These are the activations of a small neural network, seen along a few directions. Each row is one input.
Each table varies a few parts of the input and shows all the possible inputs, shuffled.
Descriptions start from the smaller parts, as in this example, which fits no table here: one of 5 places around a ring, together with either a single point or (one of 2 separate values, together with one of 4 places along a line) or one of 9 places along a line.
Shared parts are said once, and a part with two or three values counts as separate values.

Other details of the inputs vary at random and push rows far along two fixed directions, the same in every table; ignore that.

Rows:
r1: [ 14 -46  69 -47 -42  -9  14 -28 -15  36 -39]
r2: [-30  50 -48  31  44  10 -36  17   4 -12  31]
r3: [ 39  28  -8  26  -6  -2  35  -6  -1 -19 -47]
r4: [-21  47 -46  31  40   5 -31  16   0 -26  42]
r5: [-43 -35  11 -55  17  -7 -24 -24  -3  11  56]
r6: [ 21 -49  73 -42 -39  -5  14 -36 -12  29 -34]
r7: [  9  33 -54  22  27  25   2  73  29  -5  77]
r8: [ 32  33  -6  27 -19  -5  26   6  -7  -6 -52]
r9: [-44 -32  26 -44  15   6 -38 -25  -3  18  51]
r10: [ 22 -86  56 -31 -49  -3  35 -14  -1  19 -21]
r11: [ 27  30 -12  26 -23   2  20  -1   3  -4 -60]
r12: [-42 -36  18 -50  21  -9 -22 -25  -1   7  58]
r13: [-43 -34  24 -44  11  -9 -32 -21  -4  13  59]
r14: [ 25  34  -7  26 -19   3  20   4  -1  -1 -61]
r15: [ 28  30  -4  31 -20   0  21  -2   6  -9 -59]
r16: [ 36  31 -10  27  -4  -5  36  -3  -3  -9 -50]
r17: [-26  45 -44  30  38   1 -40  23   5 -23  35]
r18: [ 18 -47  72 -42 -36  -9  15 -33 -14  39 -37]
r19: [-43 -34  17 -48   8  -7 -33 -20  -7  18  57]
r20: [-26  10 -59  41  31  19 -24  42  18 -27  41]
r21: [-20   9 -54  41  32  13 -28  49  13 -29  44]
r22: [-45 -32  16 -55  21  -6 -23 -19  -7  14  56]
r23: [ 42  -8 -21  37 -16   4  48  22  11 -25 -40]
r24: [ 34  29  -7  27 -22  -4  16   6  -2  -5 -58]
r25: [ 36  32  -3  33 -13  -5  26   1  -7  -3 -50]
Description of these inputs: either a single point or (one of 4 places along a line, together with either a single point or one of 5 places around a ring).
Which other rows does r23 become when the place on the line of 4 takes its other values? List them by row number. -> r10, r20, r21

Rows:
r26: [-58   2 -25 -13  28  12 -42 -10   7  -8  30]
r27: [ 63  50  -7  43 -42  -4  34   1 -10  -9 -83]
r28: [-37   8 -18 -13  35   9 -39 -18   1 -15  42]
r29: [ 19  55 -67  51  32  12  23  37   8 -39 -16]
r30: [ 81  28   2  51 -38   7  42  29  10 -10 -74]
r31: [-40  15 -24 -26  36 -18 -26  -4  -7   1  45]
r32: [-28 -14 -25  -9  32  16 -24   3  11 -20  57]
r33: [-51  11 -22 -11   9   3 -46   8  -3   7  40]
r34: [-10 -28  34 -15 -21   7  -1 -27  -2  30 -33]
r35: [ 19 -28  36 -24 -33  -4  27  -7  -5  15   7]
r36: [ 60  60   0  43 -39  -9  46  -1 -10  -9 -78]
r37: [-35  21 -16 -22  26  -7 -33   7 -19  10  49]
r38: [  3 -15  40 -30 -11  -3  16 -44  -4   4 -18]
r39: [  7 -21  27 -32 -23 -18   7 -36  -3  11 -19]
r40: [ 28  49 -55  73  23  20   7  33  13 -27 -10]
r41: [  9  17 -59  97  23 -12  -6  35 -10 -71 -28]
r42: [ 14  -9  48 -34 -13  -9   1  -8 -14  31 -19]
r43: [  6 -17  39 -26  -2  -3  11 -27 -17  32 -23]
r44: [ 17 -43  21 -27 -27 -10  23 -15   7   7  -4]
r45: [-30  -7 -31 -21  33 -10 -10  17   3  -4  59]
r46: [-42 -19 -23   6  26  21 -30  17  14   6  47]
r47: [ -2 -20  42 -24 -30   0 -11  -8   0  28 -29]
r48: [-32   8  -9   0  36  10 -44 -12  -2   5  45]
r49: [ 14 -34  29 -28 -23 -15  35 -17   6   7   1]
r50: [-10 -58  40   5 -14 -28 -13 -36 -31 -19 -37]
r51: [ 70  34 -15  39 -36  -3  62  30  -9  -5 -73]
r52: [-24  17  -2  -7  26   4 -54   7   0   3  49]
r53: [ 12 -37  35 -26 -14   5  33 -23   6  -1  -4]
r54: [  5  46 -77  58   6   2  12  42  24 -34 -20]
r55: [ -4 -51  20 -24 -26  14  19 -13  12   6 -23]
r56: [  2 -43  22 -23 -44   4  13   4   1  22 -11]
r57: [ 22 -37  29 -23 -37   1  15  -5  -5  16   1]
r58: [ 25 -27  51 -20 -23   0  17   1   5  17   4]
r59: [-33 -10 -16  -1  15  14 -39  36  17   4  50]
r60: [ 15  81 -43  69  30   7   3  11   3 -24 -19]
r61: [ -5  68 -71  53  10  -5  -5  22  13 -29 -34]
r62: [  1 -18  32 -39  -5  -5  16 -33 -13  13 -27]
r63: [-39  19 -17 -16  30 -16 -26 -14   3  -8  53]
r64: [-25  -5  -8   4  37  12 -16   6   8   1  65]
r65: [ 24 -31  42 -28 -17  -2  16  12  -4  27  -5]
r66: [-26  -8 -17  -5  43  11 -17  17   0   9  56]
r67: [ 15  -5  57 -25 -19  -8   1 -19  -5  22 -10]
Changing only one part turns r49 into r63. The same change can be made to r32. Which row results? -> r28
Changing only one part turns r59 into r47. The same change can be made to r30. Which row results? -> r52
What is each input in this table made of? -> one of 2 separate values, together with either a single point or (one of 4 places along a line, together with one of 5 places around a ring)
Which other rows does r46 become when the choice among 2 separate values takes its other values? List them by row number. -> r34
Which other rows does r29 become when the choice among 2 separate values takes its other values? List them by row number. -> r62
Which other rows does r60 become when the place on the line of 4 takes its other values? List them by row number. -> r34, r43, r48
Start at r33 and move only the place on the line of 4, one step at a time. The first step leads to r27. Which rows follow, in order? -> r36, r37
